A small network was shown many inputs. Here are its activations along a few directions, one row for each input.
Each table varies a few parts of the input and shows all the possible inputs, shuffled.
Descriptions start from the smaller parts, as in this example, which fits no table here: one of 4 places along a line, together with either a single point or one of 9 places along a line or (one of 3 separate values, together with one of 8 places around a ring).
Shared parts are said once, and a part with two or three values counts as separate values.
(in the rows, 128 means zero)

Other details of the inputs shift rows strongly along two fixed directions, in all tables alike. That doesn't count.

Rows:
x1: [126 183 114 121 156 123 139  79 172 144 116]
x2: [150 101 140 117  86 123 140 178  89 123 148]
x3: [115  97  67 112  83 144 112  83 154  92 124]
x4: [121 144 139 123 186 154 125  77 172 108 114]
x5: [122 146 117 127 190 152 112  78 167 122 116]
x6: [124 139 217 160 189  89 126 157  99 169 106]
x7: [112 134 174 152 199 123 129 148 108 154 116]
x8: [127  84  93  96  80 168 126 109 177  87 125]
x9: [140  95  85  96  71 163 137 117 169  96 132]
x10: [134 183 111 127 158 133 118  65 159 126 119]
x11: [120  91  78 108  70 158 131 133 131  81 142]
x12: [117  74 141 133 101 131 131 190 105 140 131]
x13: [135 154 181 149 170  99 137 135 122 162 110]
x14: [143 107 164 136  83  85 139 189  58 140 142]
x15: [128  98 134 145  93 100 115 167  65 121 140]
x16: [110 103  79 116  64 136 129 114 129  86 132]
x17: [106 153 123 131 164 138 128  77 190 140 100]
x18: [142 114  66 101  74 166 121 104 146  86 147]
x19: [132  76 136 134 108 129 111 180 102 138 133]
x20: [136 108 152 138  76 101 132 170  61 120 145]
x21: [137  96 124 121  80 122 142 194  86 135 149]
x22: [128 167 123 118 177 161 128  62 184  94 123]
x23: [153  97 118 120  84 123 124 183  86 134 150]
x24: [117 177 151 133 167  94 142 142 109 163 139]
x25: [127 160 115 124 171 152 139  96 190 150 115]
x26: [134  99 135 130  86 128 136 190  70 125 151]
x27: [124 138 172 156 180 101 110 140 118 171 110]
x28: [132  97  77 112  84 156 114 120 132  82 144]
x29: [120 186 114 127 155 133 133  70 161 127 116]
x30: [143 165 182 144 184 125 132 137 105 141 135]
x31: [121 188 101 103 171 143 144  91 176 134 140]
x32: [144 146 172 155 191 112 121 164 111 183 121]
x33: [117 137 193 156 182  97 126 131  98 145 111]
x34: [102  88  78 114  70 140 128 105 141  95 124]
x35: [138 151 177 163 181  89 120 158 100 189 114]
x36: [139 186  96 116 157 131 121  58 183 136 116]
x37: [121 106  68 108  60 142 138 106 170 114 127]
x38: [125  97 155 142  87  99 129 167  67 109 139]
Each input here is: one of 2 separate values, together with either a single point or (one of 3 separate values, together with one of 6 places around a ring).
Q: The inputs of x21 and x1 match in every part but the choice among 2 separate values. If x25 is changed in the same way as x21 into x1, which row does it become?
A: x37
Q: Change only the choice among 3 separate values in x28. List by row number the other rows that result.
A: x11, x22
Q: Change only the choice among 2 separate values in x32. List by row number the other rows that result.
A: x35

Rows:
x39: [136 133 104 109 122 152 140 108 170 125 125]
x40: [128 101  96 111  92 139 125 137 117  99 148]
x41: [ 99 110 186 155 187 120 120 123 136 138  96]
x42: [132 158 163 149 174 112 122 116 106 136 114]
x43: [125 127  88 113 127 150 132 104 170 128 124]
x44: [120 130  86 112 126 162 126 106 165 109 131]
x45: [135 106 101 122  86 123 120 126 139 122 125]
x46: [128 137  98 127 107 130 117  87 154 114 121]
x47: [138 159 169 136 180 120 133 131 120 136 134]
x48: [127 169 165 140 161 107 137 123 120 156 124]
x49: [137 121  97 118 124 154 124  96 173 125 121]
x50: [132 163 163 132 164 107 137 132 129 164 117]
x51: [132 167 168 143 172 112 140 123 111 136 125]
x52: [137  77 157 137  77 117 136 227  58 129 154]
x53: [120 159 150 140 172 101 129 134 127 167 117]
x54: [131 125  97 113 123 166 116  98 165 108 126]
x55: [119  83 143 145  66  87 129 208  43 144 150]
x56: [137  99 109 111  92 141 116 129 117  99 142]
x57: [119 109  91 119  79 131 132 124 113  97 139]
Q: What do these inputs look like to the network?
A: either a single point or (one of 3 separate values, together with one of 6 places around a ring)

Rows:
x58: [143 168 231 159 227 106 138 161  99 170 120]
x59: [134 208 122 118 229 153 134  64 210 161 112]
x60: [120  42  86 118  83 168 106 148 129  84 136]
x61: [131 156  97 126 117 113 123 104 142 141 126]
x62: [125  76 101 106  36 133 137 128 131  89 128]
x63: [118  79  84 105  23 129 130 120 114  68 144]
x64: [131 130 123 116 136 156 141 126 166 128 125]
x65: [123 139 103 121 122 119 132 110 156 149 115]
x66: [125 158 108 131 121 117 126  89 128 116 127]
x67: [138 159 107 120 134 142 128 104 127 110 143]
x68: [144 100  64 100  46 145 125 151 118 107 163]
x69: [134 114 213 157 147  89 133 222  18 142 149]
x70: [123 100 227 173 140  67 140 237  40 194 122]
x71: [102 164 126 141 230 155 100  29 213 133  81]
Q: What do these inputs look like to the network?
A: one of 2 separate values, together with either a single point or one of 6 places around a ring
Q: Change only the choice among 2 separate values in x59. List by row number the other rows that result.
A: x65
Q: Start at x59 and move only the place on the ring of 6, one step at a time. The first step leads to x68. Which rows follow, in order?
A: x67, x69, x58, x64
